These are the activations of a small neural network, seen along a few directions. Each row is one input.
In each table, some parts of the input vary, and every possible input appears once, in random order.
A made-up example of a description, with smaller parts first: one of 2 separate values, together with either a single point or one of 11 places along a line or (one of 5 places around a ring, together with one of 6 places along a line).
Shared parts are said once, and a part with two or three values counts as separate values.
In the rows, zero is written as 128.

Other details of the inputs shift rows strongly along two fixed directions, in all tables alike. That doesn't count.

A family of inputs:
r1: [128 121 145 125 130 136 141 119 122 132 121 126 139 135 129]
r2: [124 135 108 118 139 108 119 114 130 139 132 132 127 100 143]
r3: [ 96 145 140 136 141 132 133 120 117 119 125 131 128 120 122]
r4: [130 121 148 140 132 134 129 125 129 128 124 122 143 125 128]
r5: [ 88 121 147 134 132 146 134 110 123 109 116 127 121 148 151]
r6: [131 129 134 136 117 140 139 122 132 122 124 135 123 140 116]
r7: [132 129 140 142 119 134 144 123 132 124 119 131 121 139 120]
r8: [121 140 134 134 126 131 134 144 124 114 135 128 122 129 110]
r9: [ 96 133 154 127 125 142 143 103 115 116 126 139 127 140 147]
r10: [155 124 102 123 127 102 122 138 135 137 134 128 120 104 127]
r11: [141 137  96 130 126 103 131 148 130 137 135 125 125 104 127]
r12: [148 119 102 119 130 119 121 127 134 147 139 124 147 103 139]
r13: [142 118  88 127 128 127 125 134 143 142 121 124 118 127 130]
r14: [115 130 134 129 133 135 127 133 115 125 131 121 137 124 109]
r15: [125 121 127 136 130 145 130 132 139 123 116 123 115 146 121]
r16: [150 121 103 114 132 119 121 130 131 149 141 125 144 105 142]
r17: [132 129 134 132 118 142 139 124 131 124 125 136 121 140 116]
r18: [142 118 103 109 129 112 114 128 131 147 140 123 138 103 129]
r19: [116 117 131 124 133 143 128 121 133 124 115 117 136 147 131]
r20: [141 131 142 141 127 135 126 131 128 115 123 131 121 131 122]
r21: [122 137 138 149 142 121 133 115 134 108 127 133 111 128 112]
r22: [132 130 137 131 119 141 141 125 130 124 126 134 120 140 118]
r23: [132 127 139 138 122 126 124 128 133 110 131 129 121 130 108]
r24: [115 134 138 132 136 132 127 134 114 129 131 116 134 123 114]
r25: [118 130 140 132 137 132 128 135 113 128 125 118 133 121 113]
r26: [127 121 130 138 132 141 130 132 138 124 109 122 112 144 124]
r27: [129 130  97 114 129 114 120 137 117 147 140 124 139 106 127]
r28: [132 129 142 131 123 127 124 132 131 112 133 130 118 131 112]
r29: [132 128 143 142 123 120 127 130 133 115 125 127 119 128 114]
r30: [ 81 179 132  74  82  89  94 150 107 133 164 192 119 153 203]
r31: [151 121 108 115 134 116 120 131 129 150 134 126 142 103 146]
r32: [126 120 144 125 133 133 122 125 127 126 132 120 134 122 113]
r33: [132 128 138 132 122 127 123 130 131 112 132 131 120 131 110]
r34: [123 139 137 137 129 127 134 145 123 114 129 126 119 127 113]
r35: [124 119 149 134 131 127 125 125 128 126 124 119 136 121 116]
r36: [158 124 101 122 128 103 120 137 135 136 133 126 119 104 125]
r37: [110 136 149 139 138 139 131 109 125 116 126 133 131 125 138]
r38: [126 126 143 125 129 139 139 116 122 132 125 121 138 137 129]
r39: [137 131 136 138 122 137 124 129 129 115 129 134 125 134 118]
r40: [114 131 135 132 132 133 127 132 116 125 131 120 138 123 111]
r41: [157 133 102 127 124 114 121 134 133 138 137 128 124 112 138]
r42: [119 117 132 123 139 144 129 123 132 126 116 115 134 146 131]
r43: [157 130  94 125 121 115 119 133 133 138 137 133 128 111 132]
r44: [144 118 100 113 126 121 135 119 129 149 132 125 144 115 138]
r45: [124 118 141 128 129 133 121 122 127 124 130 119 136 123 110]
r46: [124 119 142 129 130 132 121 122 129 124 130 120 137 121 113]
r47: [121 139 142 152 137 130 134 114 128 106 130 140 116 138 129]
r48: [138 132 140 138 124 138 126 130 128 115 129 132 123 133 119]
r49: [121 138 130 135 125 131 132 143 124 114 134 130 123 130 107]
r50: [145 119  98 110 125 121 134 119 127 151 133 125 143 117 138]
r51: [125 123 146 128 134 131 122 124 127 127 130 116 133 122 116]
r52: [134 114  94 109 136 125 122 127 137 146 123 118 137 127 145]
r53: [129 132 104 120 131 106 122 140 117 150 135 124 139 105 135]
r54: [ 77 156 133  64  94 104  91 130 117 144 145 178 132 169 224]
r55: [119 115 137 127 140 137 129 125 131 128 111 118 134 144 136]
r56: [118 119 136 127 139 141 129 122 132 127 114 112 133 146 135]
r57: [145 118  94 128 133 122 127 137 142 145 116 122 116 123 136]
r58: [129 122 145 124 130 139 140 118 121 130 119 123 137 135 128]
r59: [154 125  99 123 122 116 138 131 135 146 128 134 122 114 133]
r60: [125 119 124 137 129 146 129 130 139 123 114 124 116 146 118]
r61: [132 124 146 135 135 139 128 124 128 128 130 117 141 125 125]
r62: [132 120 139 131 132 142 127 124 130 126 132 122 143 125 121]
r63: [142 139  95 127 129 108 131 148 129 137 141 121 122 106 123]
r64: [129 118 106 117 133 117 124 127 135 146 117 119 137 130 153]
r65: [132 129 134 135 117 141 140 122 131 123 124 134 122 141 114]
r66: [133 118 104 109 137 120 121 129 132 147 117 120 134 128 154]
r67: [124 121 125 140 128 143 129 129 140 122 114 124 117 146 120]
r68: [ 80 174 175  91  80 116  92 132 108 113 152 195 119 177 198]
r69: [148 119 101 109 130 122 136 121 127 151 133 123 142 115 137]
r70: [132 132 140 136 121 139 142 123 131 124 125 129 118 141 120]
r71: [132 128 137 134 121 126 123 129 132 112 131 130 120 131 108]
r72: [140 130 142 142 126 133 128 132 129 116 124 132 123 130 122]
r73: [131 130 105 116 134 108 122 142 115 150 136 126 137 104 134]
r74: [141 121  94 131 127 118 126 135 143 145 116 123 117 126 141]
r75: [132 131 144 137 126 125 125 130 132 114 131 123 116 130 112]
r76: [138 131 142 148 124 131 129 129 131 116 122 129 124 131 122]
r77: [124 123 146 130 126 134 141 117 123 131 120 125 141 137 130]
r78: [121 138 131 139 124 131 133 141 124 112 133 128 123 130 105]
r79: [105 122 131 150 137 138 137 118 130 111 121 132 105 152 136]
r80: [122 138 138 138 128 126 136 146 124 114 130 128 121 126 113]
r81: [116 132 136 129 135 135 128 134 114 126 132 119 136 124 110]
r82: [112 132 141 144 129 134 148 110 123 112 131 145 111 146 133]
r83: [123 125 131 139 130 142 130 130 139 124 115 119 112 148 126]
r84: [107 151 135 145 142 122 139 129 125 108 129 139 115 130 118]
r85: [128 119 147 126 134 130 122 126 125 127 125 119 132 119 117]
r86: [145 119  99 108 127 122 133 120 127 151 134 127 142 117 138]
r87: [126 119 148 128 134 128 124 127 126 126 126 122 134 120 117]
r88: [135 129 141 134 122 139 141 125 130 123 119 133 118 138 120]
r89: [131 120 139 133 130 141 128 122 130 125 131 121 144 125 121]
r90: [149 119 110 119 134 116 123 132 130 150 135 127 144 104 144]
Each input here is: one of 2 separate values, together with one of 5 places along a line, together with either a single point or one of 8 places along a line.
The inputs of r18 and r33 match in every part but the choice among 2 separate values. If r56 is changed in the same way as r18 into r33, which row does it become?
> r83
The inputs of r62 and r39 match in every part but the choice among 2 separate values. If r73 is changed in the same way as r62 into r39, which row does it become?
> r80
The inputs of r53 and r11 match in every part but the choice among 2 separate values. If r44 is changed in the same way as r53 into r11, which row does it become?
> r6
Change only the choice among 2 separate values in r46. List by row number the other rows that result.
> r23
Start at r4 and move only the place on the line of 8, one step at a time. The first step leads to r90. Which rows follow, in order?
> r31, r61, r16, r62, r89, r12

A family of inputs:
r91: [123 124 134 134 129 144 146 114 127 126 121 121 132 136 128]
r92: [124 121 132 136 134 143 140 112 129 122 120 125 135 137 129]
r93: [133 122 138 129 119 144 131 133 131 126 122 118 132 141 116]
r94: [133 120 137 129 124 144 125 133 133 122 122 123 134 141 118]
r95: [136 136 136 143 125 133 135 127 130 114 131 137 124 132 114]
r96: [178  98  50 132 150 107 137 119 145 169 124 103 138  77 133]
r97: [132 116 144 134 125 138 121 133 137 126 119 121 130 137 122]
r98: [136 134 139 141 125 132 129 121 130 115 130 135 116 126 113]
r99: [107 149 113 100 120 100 106 140 126 134 137 148 117 133 173]
r100: [125 157 118 104 101 103 119 135 121 140 152 164 120 134 166]
r101: [135 132 141 148 124 128 130 126 130 115 125 134 119 126 118]
r102: [119 129 152 129 146 141 135 117 117 131 127 119 149 114 123]
r103: [131 120 139 124 120 141 132 133 131 127 119 123 131 141 113]
r104: [104 132 139 133 138 124 125 132 120 121 132 115 141 119 106]
r105: [122 137 123  88 105 112  98 134 128 146 142 154 126 140 171]
r106: [125 129 151 135 127 127 132 128 115 115 144 128 137 108 107]
r107: [114 129 130 137 137 135 125 130 131 118 121 122 116 132 116]
r108: [115 136 121  98 120 105 115 118 125 143 139 153 129 138 186]
r109: [116 129 126 139 137 137 130 136 127 117 123 123 122 136 119]
r110: [128 124 153 124 131 133 117 132 114 128 130 114 149 123 111]
r111: [114 129 131 143 135 132 126 135 131 119 117 121 119 130 121]
r112: [138 133 142 142 128 125 131 125 131 109 128 131 117 128 118]
r113: [134 117 145 129 130 135 122 132 138 121 122 118 129 140 122]
r114: [124 155 119 100 102 100 120 135 120 141 148 168 119 133 163]
r115: [177 109  33 132 150 105 138 145 139 165 130  95 127  77 113]
r116: [115 129 128 135 135 134 136 137 123 122 121 123 118 137 113]
r117: [123 118 136 135 137 141 135 107 130 125 121 125 128 134 127]
r118: [122 121 134 131 131 141 147 113 126 127 117 125 131 136 125]
The inputs of r91 and r100 match in every part but one. If r102 is changed in the same way as r91 into r100, which row does it become?
> r106
Describe the family of inputs behind these rows.
> one of 4 separate values, together with either a single point or one of 6 places along a line
Which other rows agree with r110 in the choice among 4 separate values? List them by row number.
> r93, r94, r97, r103, r105, r113
Change only the place on the line of 6 in r117. List by row number the other rows that result.
> r91, r92, r96, r108, r118
Change only the place on the line of 6 in r115. List by row number the other rows that result.
> r99, r107, r109, r111, r116

A family of inputs:
r119: [187  94  36 139 143 136 142 116 159 175 103 101 130 108 141]
r120: [157 152  65 145 138  95 139 151 133 141 140 134 104  85 112]
r121: [ 44 139 190 112 124 154 127  90 131 103  99 155 100 216 198]
r122: [183  92  60 124 125 123 143 130 155 169 107 110 124 118 143]
r123: [102 154 116  61 120  95  95 139 102 170 152 149 167 105 197]
r124: [130 109  83 106 161 116 121 136 115 162 138  89 168  78 133]
r125: [140 109 194 149 142 154 142 114 114 108 123  98 172 111  68]
r126: [ 37 174 174 144 122 130 135 119 109  76 131 167  88 168 134]
r127: [117  87 167 188 164 194 165  97 152  92  78  92 120 177  99]
r128: [ 91 145 188  93  72 140 107 123 129 114 122 187 119 218 193]
r129: [ 98 102  98 115 169 124 122 122 116 156 121  89 160  93 119]
r130: [134 134 186 208 146 165 159 139 123  66 109 104  94 138  30]
r131: [141 129 188 207 136 157 151 144 137  63 110 104 101 140  20]
r132: [188 109 119 110 120 103 114 117 121 162 160 115 172  66 114]
r133: [115 182 157  92  67  83  73 170 125 109 171 196  93 146 170]
r134: [147 113 132 110 144 122 132 127 113 152 139 102 164  83 117]
r135: [149 141  43 141 146  93 141 145 133 132 146 130 108  77 126]
r136: [145 141 109  59  65 120  97 127 137 154 154 182 120 178 190]
The inputs of r127 and r135 match in every part but one. If r136 is changed in the same way as r127 into r135, which row does it become?
> r133
Describe the family of inputs behind these rows.
> one of 3 separate values, together with one of 6 places along a line
Change only the choice among 3 separate values in r122. List by row number the other rows that result.
> r130, r134

A family of inputs:
r137: [111 104 141 129 156 149 135 119 115 136 116  93 155 115 116]
r138: [178 139  66  92 112  79 104 161 126 169 161 135 145  72 136]
r139: [138 143 121 165 137 122 143 134 131  99 137 130  99 110  93]
r140: [103 117 123 154 168 142 151 112 124 128 108 101 139 115 122]
r141: [142 118 143 134 106 142 128 138 146 121 114 131 110 165 129]
r142: [147 105 158 122 129 149 129 100 133 134 120 122 149 133 129]
r143: [149 118 119 150 126 148 156 113 144 119 111 133 105 153 122]
r144: [133 133 134 164 143 123 152 113 120 106 138 123 128  99  93]
r145: [ 94 161 172  50  65 108  73 137 115 140 154 198 139 189 235]
r146: [100 163 179 134  98 127 104 155 117  95 139 163 101 153 119]
r147: [100 119 144 116 132 146 113 138 121 128 126 109 144 147 119]
r148: [ 91 128 134 124 128 131 113 147 133 115 113 121 112 157 123]
r149: [188 113  20  98 126  89 137 104 147 192 140 137 138  74 180]
r150: [139 131 157 133 133 125 137 123 113 122 140 119 146 103  93]
r151: [108 127 109 155 160 139 144 126 135 114 104 104 110 135 111]
Describe the family of inputs behind these rows.
> one of 3 separate values, together with one of 5 places around a ring
The inputs of r150 and r142 match in every part but the choice among 3 separate values. If r138 is changed in the same way as r150 into r142, which row does it become?
> r145
Change only the choice among 3 separate values in r146. List by row number the other rows that result.
> r141, r148
Change only the place on the ring of 5 in r147. List by row number the other rows that result.
> r137, r140, r148, r151
